These are the activations of a small network on made-up records, seen along a few directions, one row for each record.
Records have a field called U. Each example row is followed by its value.
The largest differences between rows may come from other fields.
In the rows, zero is written as 500.
Strong random noise was added to every row along 4 fixed directions; ignore it. To show where, here is one row again and again, with new noise each time:
[435 477 415 527 630 584 443 343 619 609 623 526 445 601 492 503 336 505
 476 383 636 495 451 627 493]
[440 622 581 494 560 526 402 394 689 459 464 556 477 612 313 420 517 426
 455 530 566 329 496 541 615]
[473 423 331 436 644 643 490 356 515 674 611 567 549 549 612 395 395 572
 645 386 613 634 477 547 360]
[565 318 369 532 696 722 544 267 683 511 536 651 440 682 199 217 514 460
 568 281 648 372 466 501 349]
[386 693 634 574 515 501 418 413 720 407 527 544 438 571 293 636 407 437
 335 535 569 261 458 621 704]
[440 667 558 489 465 653 608 466 569 369 524 699 638 396 357 622 491 583
 571 553 498 365 469 482 510]

[564 219 305 375 721 474 309 409 470 792 433 321 413 691 725  84 560 438
 662 363 559 857 538 437 359] : u4
[506 499 532 520 462 419 446 475 438 473 484 426 501 525 530 479 485 454
 458 585 528 554 553 492 509] : u17
[451 502 635 449 511 169 168 558 518 626 487 273 300 615 657 474 510 317
 335 630 515 547 512 603 743] : u5
[483 613 632 600 408 523 649 524 632 212 422 650 449 395 186 611 573 482
 400 513 443 206 484 453 578] : u3
[523 256 380 603 737 430 335 355 670 747 643 313 131 804 427 355 331 324
 320 233 668 499 424 711 555] : u15
[471 797 669 333 475 523 393 503 523 439 248 569 575 607 407 262 716 458
 611 712 466 383 613 391 581] : u3
[410 789 595 467 433 578 619 554 412 454 497 627 605 349 582 822 375 659
 545 559 452 477 499 553 528] : u3
[570 462 427 535 447 622 627 504 458 419 485 610 552 410 479 459 530 541
 568 476 469 455 504 460 392] : u11
[500 536 414 353 520 446 403 630 343 727 546 479 633 445 900 450 483 588
 651 588 458 819 566 436 389] : u10
[411 753 707 492 389 572 642 568 522 303 426 602 603 397 309 756 504 590
 444 709 413 292 494 465 676] : u1
[512 537 545 585 398 411 562 590 491 481 610 503 472 421 583 741 451 528
 392 503 480 545 419 507 596] : u13
[436 665 637 436 457 375 392 612 519 385 322 572 546 498 403 392 673 372
 468 680 428 428 594 415 620] : u10
[482 638 599 388 480 351 312 610 404 571 324 395 594 515 608 269 746 412
 592 691 387 628 568 382 580] : u16
[541 371 439 631 553 470 492 412 584 464 504 407 361 558 370 383 520 414
 367 409 549 478 424 493 498] : u2
[484 516 470 390 544 644 550 496 556 493 360 677 627 548 391 283 621 534
 626 548 442 482 571 370 464] : u12
[533 267 403 698 544 365 426 405 590 551 685 314 249 649 428 476 386 355
 322 275 618 449 402 607 478] : u8
[530 367 367 634 637 471 421 430 546 616 549 397 415 629 507 412 442 440
 429 336 570 534 497 589 435] : u16
[572 278 242 510 639 721 698 423 516 644 646 612 469 516 497 403 424 595
 672 264 613 610 470 482 264] : u15
[445 508 524 461 477 443 465 552 379 548 526 391 554 380 703 534 528 545
 542 569 455 657 516 504 521] : u2
[437 536 716 543 424 118 209 577 527 513 476 280 398 551 575 558 573 327
 241 654 496 478 528 592 767] : u17
[641 370 485 442 475 502 498 532 497 516 383 483 503 597 439 163 768 420
 623 466 447 537 532 326 416] : u13
[417 631 506 347 600 468 226 380 572 697 447 397 509 656 642 327 479 444
 558 560 527 544 583 587 602] : u9
[491 327 378 506 575 391 418 441 483 655 627 367 318 615 694 607 240 473
 407 407 611 612 466 647 466] : u5
[402 478 528 569 510 308 346 434 446 635 657 313 376 550 719 781 212 487
 239 478 604 622 471 729 643] : u17
[365 774 571 353 504 482 378 530 498 575 381 502 604 588 605 449 448 529
 499 714 484 541 670 542 704] : u12
[402 783 646 580 394 351 441 508 483 465 543 408 490 455 561 848 324 490
 320 599 499 427 477 621 714] : u8
[492 387 426 576 536 324 316 430 527 616 591 324 298 595 687 494 384 460
 348 373 560 577 468 652 530] : u14
[558 398 533 516 545 464 405 395 655 493 474 498 432 662 371 309 526 395
 427 406 572 458 514 513 608] : u6
[461 433 406 498 419 579 613 516 425 548 671 516 586 393 697 723 309 647
 533 401 450 650 400 564 437] : u6
[635 576 547 327 438 477 598 595 372 429 363 579 727 433 583 341 761 569
 771 658 387 574 574 267 392] : u13
[374 597 564 572 433 363 495 579 571 546 657 387 355 450 549 856 281 512
 286 448 507 441 415 709 717] : u15
[469 553 483 395 488 438 430 566 376 568 422 550 625 433 690 411 579 485
 617 631 432 683 577 400 443] : u10
[426 611 557 552 409 366 450 579 440 535 585 414 545 395 674 734 466 488
 433 599 523 563 414 519 571] : u8
[486 569 477 432 470 550 592 555 336 564 514 437 643 348 748 668 416 630
 659 624 486 677 530 466 466] : u1
[425 786 664 513 367 686 690 552 419 286 534 690 654 296 406 892 389 720
 516 654 405 432 491 488 615] : u4
[582 258 391 476 687 512 391 452 465 679 530 382 380 544 574 289 513 464
 555 365 622 667 523 499 351] : u7
[479 629 548 482 541 316 320 505 565 535 354 404 518 560 534 401 611 417
 438 591 464 502 575 474 638] : u16
[461 594 601 409 420 585 646 581 427 352 430 671 656 277 447 570 636 609
 625 651 402 465 497 357 507] : u7
[496 558 586 466 499 391 342 450 567 529 413 470 443 563 555 421 578 447
 434 511 539 483 550 517 619] : u14
[418 570 577 464 580 269 244 480 505 735 526 188 374 651 786 528 347 414
 395 622 588 668 517 642 731] : u1
[398 652 494 418 511 505 402 595 485 664 539 516 598 465 732 622 330 599
 478 607 481 637 542 576 586] : u12
[516 381 431 395 626 529 346 455 525 634 391 398 442 670 545 183 618 434
 591 471 518 681 520 408 461] : u4
[486 612 403 403 482 622 620 528 296 579 557 612 672 359 811 659 388 715
 693 525 486 698 485 505 321] : u14
[531 611 513 414 386 474 610 662 407 427 434 617 679 267 640 544 581 572
 587 696 373 534 487 420 483] : u11
[508 388 425 549 468 568 577 469 488 547 631 504 523 466 599 649 319 564
 497 339 493 586 423 587 459] : u6
[428 649 551 422 458 493 451 521 573 462 416 447 544 497 478 437 580 476
 564 595 449 413 559 473 547] : u9
[528 595 644 527 410 664 675 543 465 243 439 708 588 315 202 625 677 581
 582 617 374 283 483 353 498] : u7
[508 637 572 362 421 446 513 604 474 475 315 535 612 394 561 358 674 441
 585 658 448 515 587 401 582] : u11
[474 535 499 504 426 583 625 516 419 460 613 614 517 412 532 835 298 601
 481 533 516 474 448 558 487] : u5
[545 532 575 608 454 475 533 540 499 374 449 470 540 404 424 546 599 477
 464 564 453 420 479 471 527] : u2
[436 691 553 387 457 538 438 493 595 416 381 501 594 482 419 382 632 493
 578 645 438 392 565 411 527] : u9

Which value of U does each new row have?
[480 419 605 491 510 340 380 442 567 462 424 402 419 657 358 392 583 406
 337 534 550 407 511 515 573] : u17
[476 468 444 633 539 513 534 502 517 502 633 494 356 495 505 606 380 511
 445 368 547 480 456 608 442] : u3
[543 313 467 432 551 318 281 484 423 678 490 351 477 611 672 236 643 400
 519 543 520 686 544 466 453] : u17
[423 761 533 494 478 658 557 453 493 447 442 606 642 517 383 620 467 604
 488 590 479 388 540 490 553] : u16
[507 487 488 532 568 485 412 446 578 522 414 448 493 621 397 343 584 446
 463 443 468 448 541 488 517] : u16
[593 198 211 504 595 713 662 379 454 628 574 592 472 525 518 287 435 563
 598 289 544 580 452 502 243] : u11
[462 332 304 548 566 623 601 403 456 610 751 480 489 452 632 639 279 593
 535 255 586 606 442 633 321] : u9
[391 692 636 524 476 511 370 524 579 474 463 456 465 527 490 641 455 504
 407 635 502 485 520 531 729] : u4
[569 282 309 585 713 593 534 350 548 537 540 615 370 714 292 313 376 462
 462 285 610 452 491 561 328] : u10
[644 418 479 557 409 663 810 582 448 338 536 705 650 320 435 630 610 612
 661 430 431 502 457 318 315] : u13
[558 487 587 498 400 399 514 549 510 419 487 495 525 400 355 509 629 478
 461 491 489 380 471 407 498] : u8
[582 297 464 557 493 527 525 464 516 485 553 555 377 535 365 473 487 429
 478 405 532 428 484 499 456] : u5
[524 614 725 605 296 328 534 663 584 263 446 455 451 453 308 674 643 415
 333 596 362 300 466 431 700] : u13
[523 396 488 514 497 410 452 540 524 560 570 414 365 498 557 550 429 388
 414 435 561 532 521 562 528] : u5
[493 503 451 449 474 336 316 574 391 647 523 350 475 489 882 496 471 478
 535 562 496 713 516 550 480] : u14
[583 306 405 542 566 315 396 532 477 684 630 313 384 589 788 487 450 468
 473 392 529 705 475 568 472] : u13
[467 764 672 490 373 413 497 662 488 337 383 552 542 384 435 496 687 485
 548 687 380 395 551 419 596] : u3
